These are the activations of a small neural network, seen along a few directions. Each row is one input.
In each table, some parts of the input vary, and every possible input appears once, in random order.
Descriptions start from the smaller parts, as in this example, which fits no table here: line(4) and (point or (values(2) and ring(5)) or line(11)).
Shared parts are said once, and a part with two or three values counts as separate values.

Other details of the inputs shift rows strongly along two fixed directions, in all tables alike. That doesn't count.

Rows:
R1: [36.1 35.3 31.6  8.8 10.2  1.4 45.2  4.4 -1.5  5.3 17.7]
R2: [ 17.3  27.1   9.4  28.8  -5.5  35.8  33.3 -37.3  39.1  -9.4   6.4]
R3: [ 45.8  28.6  22.1   8.6   0.4  15.9  28.3  -0.1 -23.3  -3.6  15.5]
R4: [ 33.2 -75.9 -34.9 -24.8  52.3 -14.9 -22.3  -7.3 -16.9  -1.0   5.6]
R5: [ 35.2 -20.8 -19.3  -0.5  31.8   1.9  19.2   2.2  -2.3   0.1  22.8]
R6: [-88.2  76.8  41.6  16.3 -96.9  14.2 -15.3   7.8  -4.3  -2.1 -14.1]
R7: [-94.0 -39.4 -27.2 -26.9 -24.7 -36.9 -82.5  15.1  10.1   3.9 -43.7]
R8: [-83.8  59.1  14.2  15.2 -78.5   9.8 -13.5  15.5   5.1   2.4 -13.4]
R9: [ 14.1 -55.9 -44.2 -13.5  33.7 -13.1 -30.3  13.9  -7.2  -1.0  -8.0]
R10: [ 23.0  23.0  24.9   8.8  -6.7  11.2  20.7   5.2 -14.4  -4.1  13.9]
R11: [ 10.8 -62.8 -41.0 -12.9  37.1 -15.6 -27.4  17.4   0.8  -3.3  -2.6]
R12: [  8.3  14.3  10.6  -2.6   3.3 -10.5   6.1   6.6  -6.7   6.6  -6.3]
R13: [  6.8  71.7  27.9  25.6 -32.3  26.6  58.8  -4.6  -3.1   7.9  29.2]
R14: [ 47.8  14.4  20.4   5.0  11.7  13.9  37.6  -6.2 -14.9  -3.8  29.0]
R15: [ 32.7 -70.7 -29.6 -24.4  64.5 -30.0 -11.9   2.1   1.4   3.4   3.3]
R16: [-88.6 -39.1 -18.9 -11.4 -28.7  -6.0 -91.1 -24.0  45.3 -14.1 -79.2]
R17: [ 43.6  14.5  12.3  -0.1  28.4  -3.7  45.0 -10.6  -7.2  12.7  24.0]
Each input here is: values(2) or (values(3) and ring(5)).
Q: Change only the ring(5) part in R17. List by row number the other rows that result.
A: R1, R7, R12, R15
Q: Change only the values(3) part in R17. List by row number the other rows that result.
A: R4, R13

Rows:
R18: [ 70.7  14.3   8.5   4.2  44.2   5.2  48.0 -16.2  -2.4   6.7  19.1]
R19: [-14.1  15.8   9.0   4.5 -14.1   1.0  -7.5  -7.5   6.5  -2.6 -14.8]
R20: [  8.8  11.2   4.1  -2.0  -2.2 -11.4   5.3  36.2 -27.0   6.4  13.1]
R21: [-23.4  -6.2 -20.4   3.5  -0.3  -3.1  -0.3   8.8  13.7   3.8   8.7]
R22: [ 84.3  15.5  27.6   4.7  45.0  10.5  56.9 -24.9  -4.7   2.4  25.2]
R23: [  3.6 -68.1 -42.9 -14.1  27.3  -5.4 -40.2   0.8   1.9  -6.2 -15.8]
R24: [ -0.9  -9.1 -17.1   8.7   3.3   5.4  10.0   1.3   6.0  -1.7  16.6]
R25: [-16.9  25.2   5.1  12.5 -23.3  11.5   5.3  -2.9   7.7   0.7  -2.5]
R26: [-10.6 -34.0  -4.7 -12.4   6.8  -8.2 -38.2  -9.9   5.4  -9.9 -23.7]
R27: [ 77.5  39.5  31.6   3.8  23.3   0.7  58.2  14.8 -39.1   7.9  31.6]
R28: [-38.2  86.5  48.8  23.1 -62.9  19.6  21.1  -8.8   9.2   2.5  -7.0]
R29: [ -3.7  18.0   2.5  13.2 -19.9  20.2   4.1  -3.5   1.5  -5.4  -1.8]
R30: [ 15.0 -43.4 -26.1 -16.4  41.0 -21.4 -16.3  -4.8   5.6   4.7 -15.9]
R31: [-39.7  21.0   0.3  15.5 -41.9  17.9  -1.0   5.9   8.7  -4.6   2.3]
R32: [ -6.9 -33.7   5.1 -29.2  11.6 -29.1 -27.8   3.5 -26.5   5.0  -5.9]
R33: [-33.1  -1.1  -8.7   2.9 -16.9  -0.1 -16.5  -1.7  10.5   1.3 -11.8]
R34: [ 19.1 -41.8  -7.8 -13.0  26.6  -4.3 -26.3  -9.8   1.5  -9.1 -13.6]
R35: [-26.5  10.5  -7.9  13.1 -27.3  17.4  -2.6   4.5   5.4  -6.4   4.4]
R36: [53.2  0.7 -7.3  4.0 39.2  3.9 39.8 -8.5  2.2  6.4 20.4]
R37: [ -7.8 -60.7 -44.5  -9.8  26.3 -11.4 -24.7   5.6   9.0  -0.3   3.4]
R38: [ 63.4  35.1  23.8  12.4  14.8  22.7  47.0 -18.6  -7.5  -4.7  17.6]
R39: [-21.2  19.4   8.4   7.3 -27.7  12.4 -16.8  -6.8   1.8  -7.3 -17.6]
R40: [-17.9  -2.7   8.9  -1.4 -15.4   3.5 -25.4  -7.9   3.2 -10.3 -19.7]
R41: [-44.9  35.6  16.3  -2.2 -47.0  -3.1  -4.0  14.7 -21.8  10.1   6.5]
R42: [ 11.5 -64.7 -39.0 -13.7  34.6 -12.4 -31.1  -3.0   4.8  -5.0 -11.0]
R43: [  9.7  17.4   0.3  -1.4  -6.1   1.7  26.7  14.3 -25.9   8.6  38.3]
R44: [ 43.7  30.5  33.1   8.3  17.4   9.8  44.6 -16.9   0.9   3.1  14.1]
R45: [  4.5 -73.2 -25.3 -24.7  40.9 -24.1 -47.2  -8.5   8.9  -5.7 -24.3]
R46: [  3.7 -40.3  -4.9 -14.4  22.2 -13.0 -27.9 -10.6   8.4  -7.4 -19.7]
R47: [ 62.6   8.6   0.2  10.5  39.8  11.2  51.6 -10.8  -1.7   5.1  28.5]
R48: [-42.7  -2.8 -15.8   6.1 -18.3  -0.8 -10.1  10.7  16.9   1.2   3.1]
R49: [-17.9 -35.4 -14.6 -12.2   3.3 -11.3 -41.6  -5.9   7.5  -6.4 -26.8]
R50: [-20.1  -9.1 -15.9   6.3 -12.4   9.8  -8.1   4.4   8.4  -6.0   4.3]
R51: [-40.3  13.8  -0.9  13.0 -38.2  12.5  -2.0   5.6  13.9  -2.7   4.1]
R52: [  3.8 -15.0 -18.1  -6.5   6.2 -14.1  -4.6  41.4 -21.8   2.3  21.9]
R53: [-44.2  52.5  12.8  18.2 -47.8  12.0  24.3   8.0  18.2   7.5   8.3]
R54: [ 70.5  70.5  45.2  26.0  -3.2  37.5  70.7 -19.7 -11.0  -2.5  27.6]
R55: [-21.1 -41.1 -23.3 -16.4  15.6 -18.2 -41.6  -0.5   8.2   0.1 -26.9]
R56: [  2.0 -68.0 -43.8 -15.7  32.0 -10.8 -42.3  -1.8   3.3  -7.2 -16.1]
R57: [-34.1  15.0  21.1  -4.4 -18.0  -8.1 -11.8  -4.8  15.3   2.1 -20.7]
R58: [-84.8  55.4  48.0  -0.2 -82.1 -16.5 -30.8  37.9 -13.8   1.0 -24.4]
R59: [-74.3  59.5  37.8  -1.5 -72.0  -8.3 -17.3  11.1 -20.8   9.2 -13.8]
R60: [ 72.7 -10.6   8.1  -8.4  59.4  -4.6  42.4 -16.4   0.4   6.1  14.3]
R61: [  4.9 -10.2 -17.6  -1.9  16.6  -6.8   7.7   1.5   9.0   7.3   0.6]
Q: What do these inputs look like to the network?
A: line(4) and (values(2) or line(9))
Q: Changing only the line(4) part turns R46 into R42. The same change can be made to R44. Which row results?
A: R47
Q: Changing only the line(4) part turns R34 into R23. The same change can be made to R32. Which row results?
A: R41
Q: Change only the values(2) part in R43. List by row number the other rows that result.
A: R52
Q: Change only the values(2) part in R41. List by row number the other rows that result.
A: R20
Q: Change only the line(4) part in R33. List by row number the other rows that result.
A: R22, R28, R37

Rows:
R62: [-33.3  52.7  22.3  15.8 -40.1  12.0  18.6  -6.6  -7.3   2.8  19.3]
R63: [ 36.2  -5.3 -10.9  11.1  10.1  10.7  14.9   5.6 -17.3  -0.8  21.4]
R64: [ 29.7  -1.8 -19.1   5.5  25.2   3.3  32.2  13.7  -3.5  11.6  21.4]
R65: [-34.3  51.9  23.2  15.3 -39.4   5.2  33.4   6.8   7.7   6.4  20.6]
R66: [-62.5 -58.7 -48.3  -4.4  -9.9   7.6 -69.4 -33.2  59.8 -14.4 -52.1]
R67: [ -7.1  48.2  35.9  10.0 -41.1   8.8   1.9   9.1 -11.9  -6.5  -1.4]
R68: [  1.9 -21.8   2.1 -17.6   8.1 -21.5 -16.8  -9.9 -11.4   7.4  -4.5]
R69: [ 64.7 -21.6   8.4 -17.1  42.8   2.0  18.5  -6.2 -26.5  -1.1  15.2]
R70: [ 54.1  -1.2   0.6  -5.9  35.0  -9.0  19.4   8.6 -16.0  -1.0   9.3]
R71: [-21.3  53.2  12.1  24.5 -42.4  16.9  21.4  22.5  -0.8  -1.5  12.3]
R72: [ 67.3 -29.5  -0.7 -16.2  62.8 -20.3  28.3  -4.2  -9.9  12.3  19.9]
R73: [-47.7 -65.8 -26.4  -8.1  14.3  -6.3 -78.3 -33.0  48.6 -18.9 -69.2]
R74: [ -2.8 -17.6 -14.9 -14.6  20.1 -21.6 -13.9  18.5  -5.1   8.0 -16.4]
R75: [-44.8  17.2  15.9   1.6 -45.4  12.2 -10.1   8.2  -6.4  -4.3   4.3]
Q: What do these inputs look like to the network?
A: values(2) and (point or ring(6))
Q: Changing only the values(2) part turns R68 into R62. The same change can be made to R73. Which row results?
A: R66
Q: Change only the values(2) part in R72. List by row number the other rows that result.
A: R65

Rows:
R76: [  2.3   9.8   5.4  -1.6   9.4   3.3  15.1 -14.5  11.1   5.6   2.1]
R77: [-90.0  17.0  -3.8   3.1 -64.3  -3.2 -37.5   5.5  -1.7   6.4 -18.0]
R78: [-90.8 -18.3 -17.1  -9.0 -51.7  -7.4 -53.8  15.5   6.9  -4.2 -19.7]
R79: [16.9 25.5 20.0 16.2  8.1 11.8 39.0 -3.4 15.2  1.2 17.9]
R80: [-41.0 -14.0 -12.2 -10.4  -4.7 -14.5 -24.7 -12.2  10.8   3.6 -23.3]
R81: [42.0 30.7 19.9 17.3  9.9  7.3 50.1 -4.1 11.7  5.3 16.4]
R82: [-46.9 -48.2 -31.7  -7.9  -9.9 -12.2 -42.7  21.6   6.1 -11.2  -4.1]
R83: [-26.1  55.1  25.9  25.2 -54.0  18.2  22.9  16.6  -3.2   4.8  15.7]
R84: [  0.4 -48.5 -23.3 -17.3  31.2 -15.0 -18.0  -7.2  16.7  -1.2  -5.3]
R85: [-40.8  69.2  66.9  -2.9 -64.7  -3.9   9.2  21.8 -22.9   7.0  -9.5]
R86: [ 39.1  41.9  34.3  22.2  -0.4  26.8  42.9 -10.7   2.2 -12.6  18.1]
R87: [  0.7 -48.0 -19.7 -17.7  19.3  -5.7 -40.9 -13.8   2.5  -5.4 -19.7]
R88: [ 10.5  59.1  13.9  15.6 -12.4  11.2  37.6   6.1   8.9  10.5  -2.9]
R89: [ 69.9 -20.9 -16.8  -0.6  51.8   4.9   9.3  -5.5 -11.4  -4.0  -3.3]
R90: [  5.0  14.8  12.0  -8.8   6.5 -25.7   0.7  16.7 -23.6   6.2  17.3]
R91: [  4.2 -52.1 -19.5 -15.1  21.9  -7.4 -37.5 -11.6   5.1 -10.7 -13.8]
R92: [ 43.1 -22.2 -36.6  -4.1  36.7  -1.5  10.3  16.3 -15.0   1.2  16.1]
R93: [ 25.7 -43.7 -15.9  -5.5  28.0  -6.2 -21.5  -2.3   4.6 -10.3 -13.0]
R94: [ 34.6  24.9  22.2  10.8   1.9  16.6  25.4 -27.4  -8.9   2.7   4.2]
R95: [ 40.9 -32.2 -24.0  -9.8  37.3   2.7  14.0  -7.4 -14.8   5.0  24.8]
Q: What do these inputs look like to the network?
A: values(2) or (values(3) and line(6))
Q: Which of the alternatives is R85?
A: values(2)
